Look-ups in named tables: a row name and a column name give one cell, copied from the table.

Sasotiv
|  | Vusab | Sinufi | Kefufum | Tiges | Bavigor | Pil | Notuza | Vigeb | Vog |
|---|---|---|---|---|---|---|---|---|---|
| Vek | 34 | 24 | 77 | 11 | 34 | 35 | 10 | 59 | 13 |
| Gusomi | 43 | 40 | 62 | 34 | 43 | 47 | 34 | 48 | 48 |
| Keto | 38 | 41 | 50 | 50 | 28 | 41 | 31 | 49 | 28 |
| Nerov | 42 | 40 | 54 | 44 | 28 | 42 | 41 | 48 | 36 |
| Punab | 41 | 46 | 55 | 42 | 46 | 44 | 41 | 49 | 37 |
| Fug | 33 | 33 | 77 | 5 | 67 | 33 | 15 | 65 | 15 |
| Regem | 41 | 48 | 49 | 48 | 37 | 39 | 41 | 51 | 32 |
| Zisub | 43 | 36 | 57 | 38 | 56 | 45 | 33 | 51 | 50 |
| Nutag | 43 | 56 | 55 | 42 | 42 | 47 | 44 | 49 | 35 |
| Sesip | 44 | 42 | 56 | 39 | 57 | 52 | 46 | 47 | 45 |
| Pelenu | 42 | 53 | 55 | 39 | 38 | 44 | 36 | 51 | 40 |
| Zorekuf | 42 | 48 | 51 | 45 | 56 | 42 | 42 | 50 | 36 |
| Kovano | 41 | 43 | 59 | 38 | 15 | 43 | 34 | 50 | 40 |
| Nelinin | 32 | 27 | 77 | 6 | 38 | 28 | 10 | 65 | 13 |

Regem, Vog: 32
Nerov, Pil: 42
Zorekuf, Bavigor: 56
Gusomi, Bavigor: 43
Gusomi, Vog: 48
Pelenu, Vog: 40
Pelenu, Sinufi: 53
Nerov, Vusab: 42
Keto, Pil: 41
Which row has the largest Notuza? Sesip

Mig =
|  | Noba | Nurofu | Pemol |
|---|---|---|---|
| Kazoz | 5736 | 5496 | 5716 |
| Bonetag | 5899 | 7017 | 6279 |
| Tikeruv | 8318 | 7224 | 7174 |
| Tifepef | 5055 | 7146 | 3056 |
| Totidut | 6137 | 7097 | 6605 |
| Gad | 2467 | 6826 | 3159 |
| Nofa | 5758 | 6004 | 6820 |
| Movera | 7117 | 7549 | 7018 |

Nurofu of Nofa: 6004
Noba of Totidut: 6137
Pemol of Nofa: 6820
Noba of Gad: 2467
Pemol of Movera: 7018
Noba of Kazoz: 5736
Noba of Bonetag: 5899
Nurofu of Bonetag: 7017
Nurofu of Totidut: 7097
Pemol of Totidut: 6605
Pemol of Tikeruv: 7174
Pemol of Gad: 3159
Nurofu of Gad: 6826
Noba of Movera: 7117
Pemol of Kazoz: 5716

Davozo =
fields: Dig, Gapa
Vepul: [134, 212]
Kos: [45, 120]
Ded: [128, 124]
Rivuk: [90, 234]
Remudop: [17, 132]
Tiz: [137, 134]
Bure: [123, 20]
Tufam: [181, 142]
Kimuk: [219, 115]
Toganeb: [69, 77]
Dizofuv: [174, 171]

Toganeb, Dig: 69
Kimuk, Gapa: 115
Dizofuv, Gapa: 171
Toganeb, Gapa: 77
Remudop, Dig: 17
Ded, Dig: 128
Tufam, Dig: 181
Rivuk, Gapa: 234

Fav
         Gizufu  Val  Nev
Nudifav     3.6  4.1  8.1
Vokagu      8.2  0.7  2.6
Popak       5.0  8.5  3.8
Nolozi      2.6  9.0  0.6
Bod         3.7  4.9  7.4
Gideva      2.1  2.7  4.0
Fepeguz     1.6  1.6  6.8
Lefaza      1.5  2.1  2.8

Nev of Fepeguz: 6.8
Val of Lefaza: 2.1
Nev of Bod: 7.4
Gizufu of Popak: 5.0
Gizufu of Nudifav: 3.6
Gizufu of Lefaza: 1.5
Gizufu of Gideva: 2.1
Val of Vokagu: 0.7
Gizufu of Nolozi: 2.6
Nev of Vokagu: 2.6
Val of Gideva: 2.7
Nev of Nolozi: 0.6
Gizufu of Bod: 3.7
Gizufu of Vokagu: 8.2
Nev of Gideva: 4.0
Gizufu of Fepeguz: 1.6
Val of Popak: 8.5
Val of Fepeguz: 1.6
Nev of Lefaza: 2.8
Row with the largest Nev: Nudifav

Fiv =
|  | Sasip | Pep |
|---|---|---|
| Mol | 118 | 133 |
| Bikonaz | 111 | 132 |
| Bilu | 96 | 124 |
| Saz | 85 | 214 |
| Dof | 109 | 121 |
| Mubo | 101 | 181 |
| Kig | 126 | 106 |
| Teruf | 122 | 165 |
| Deg | 130 | 72 |
| Renor | 118 | 51 |
| Diz | 101 | 116 |
| Vabep | 134 | 72 |
| Pusuzoz | 99 | 131 |

Sasip of Mubo = 101
Pep of Saz = 214
Sasip of Saz = 85
Pep of Pusuzoz = 131
Sasip of Bilu = 96
Pep of Bilu = 124
Pep of Diz = 116
Sasip of Dof = 109
Pep of Teruf = 165
Sasip of Diz = 101
Pep of Mubo = 181
Sasip of Deg = 130
Sasip of Bikonaz = 111
Sasip of Kig = 126
Sasip of Pusuzoz = 99
Sasip of Mol = 118
Pep of Renor = 51
Which row has the largest Sasip? Vabep

Gab:
,Goladag,Bito
Nif,4757,5352
Zib,5716,6668
Nufo,7298,6588
Dorul,4484,1504
Mefu,5922,6592
Mub,5723,6253
Limobif,8311,6617
Fasuti,7407,6410
Gagara,5912,6665
Teka,8439,7244
Piburak,6770,7384
Ziz,7031,5838

Bito of Zib = 6668
Bito of Dorul = 1504
Bito of Ziz = 5838
Bito of Teka = 7244
Goladag of Mub = 5723
Goladag of Nif = 4757
Bito of Mefu = 6592
Goladag of Piburak = 6770
Bito of Nif = 5352
Bito of Fasuti = 6410
Goladag of Limobif = 8311
Goladag of Zib = 5716
Goladag of Dorul = 4484
Bito of Limobif = 6617
Goladag of Mefu = 5922
Bito of Mub = 6253
Goladag of Ziz = 7031
Bito of Gagara = 6665
Bito of Piburak = 7384
Bito of Nufo = 6588
Row with the largest Goladag: Teka

Tuve =
           Lazuz      Mif  Niloru      Suz   Viluve
Nezog    -28.020   73.044  -7.934  -65.694  -42.712
Ruzulik   28.607   10.570  -9.967   20.296  -61.571
Fufi     -20.686   16.069  41.126  -17.171   77.457
Bug      -51.080  -33.686  19.043  -53.931  -15.199

Lazuz of Bug = -51.080
Viluve of Bug = -15.199
Suz of Nezog = -65.694
Niloru of Ruzulik = -9.967
Mif of Bug = -33.686
Suz of Ruzulik = 20.296
Viluve of Fufi = 77.457
Mif of Fufi = 16.069
Niloru of Fufi = 41.126
Niloru of Bug = 19.043
Which row has the largest Viluve? Fufi

Kom.tsv
	Rul	Sopibed	Lut	Fadumid
Kitozo	46102	54740	70649	39689
Pazimu	69947	82888	39098	62807
Vapos	51573	46891	13094	32250
Tegonu	39039	61275	49080	73051
Zanun	47486	60252	48835	71395
Lopamas	72262	19691	62288	67064
Ras	69751	69474	50110	56754
Kosimol	28957	49410	65715	55139
Ligediz	48206	56681	74585	33377

What is the Sopibed of Kitozo in Kom?
54740
What is the Lut of Zanun in Kom?
48835
What is the Fadumid of Kosimol in Kom?
55139
What is the Fadumid of Kitozo in Kom?
39689
What is the Rul of Tegonu in Kom?
39039
What is the Fadumid of Lopamas in Kom?
67064
What is the Sopibed of Zanun in Kom?
60252

Zulivad
          Lele  Vopef
Bop       5178  -5670
Gunem     5144  -6122
Fikoz     5307  -6093
Pida     -2971   5979
Vos      -2955   5274
Zus       5203  -5980
Bodige    5347  -6059
Ledozis  -2678   6140
Lifozar   5219  -5798
Pof       5232  -6008
Gipazev  -1685   6013

What is the Lele of Vos in Zulivad? -2955
What is the Lele of Gipazev in Zulivad? -1685
What is the Lele of Fikoz in Zulivad? 5307
What is the Lele of Bodige in Zulivad? 5347
What is the Vopef of Zus in Zulivad? -5980
What is the Lele of Bop in Zulivad? 5178
What is the Lele of Gunem in Zulivad? 5144
What is the Vopef of Gunem in Zulivad? -6122
Row with the largest Vopef: Ledozis

Zugazu.csv
,Zin,Vikezif,Gagi,Fedena,Mufanun
Zor,174,119,110,132,157
Zabitul,136,169,107,168,97
Mubev,69,180,216,147,185
Dagupe,82,138,96,86,136
Nub,199,101,50,181,66

Zin of Zor is 174
Mufanun of Dagupe is 136
Mufanun of Zor is 157
Zin of Dagupe is 82
Zin of Zabitul is 136
Vikezif of Nub is 101
Fedena of Zor is 132
Which row has the largest Gagi? Mubev

Lavof:
         Duno  Vun  Birimes  Mibeg  Ves  Kozag  Ronir  Gubog  Mele
Sugop     109   74      115    255   86    205    208     92   153
Sizip     155  172      147     55  178     89     75    161   122
Vad       141  194      141     43  163     81     85    176    98
Bafege    133   99      133    183  118    163    163    109   160
Met       138  162      138     91  147    109    112    154   119
Gunefo    132   97      134    185  115    164    166    108   163
Vefub     135  104      134    175  124    158    154    113   156
Lin       158  172      149     51  181     87     71    161   124
Bupagad   112  116      118    193  103    169    177    122   126

What is the Ves of Bupagad in Lavof?
103
What is the Ves of Gunefo in Lavof?
115
What is the Birimes of Sizip in Lavof?
147
What is the Birimes of Bafege in Lavof?
133
What is the Kozag of Lin in Lavof?
87
What is the Mibeg of Lin in Lavof?
51
What is the Kozag of Vad in Lavof?
81
What is the Duno of Vefub in Lavof?
135
What is the Ronir of Sugop in Lavof?
208
What is the Duno of Lin in Lavof?
158
What is the Gubog of Bafege in Lavof?
109
What is the Gubog of Met in Lavof?
154
What is the Mibeg of Met in Lavof?
91
What is the Mibeg of Gunefo in Lavof?
185
What is the Ronir of Sizip in Lavof?
75
What is the Ronir of Vefub in Lavof?
154
What is the Kozag of Met in Lavof?
109
What is the Duno of Sizip in Lavof?
155

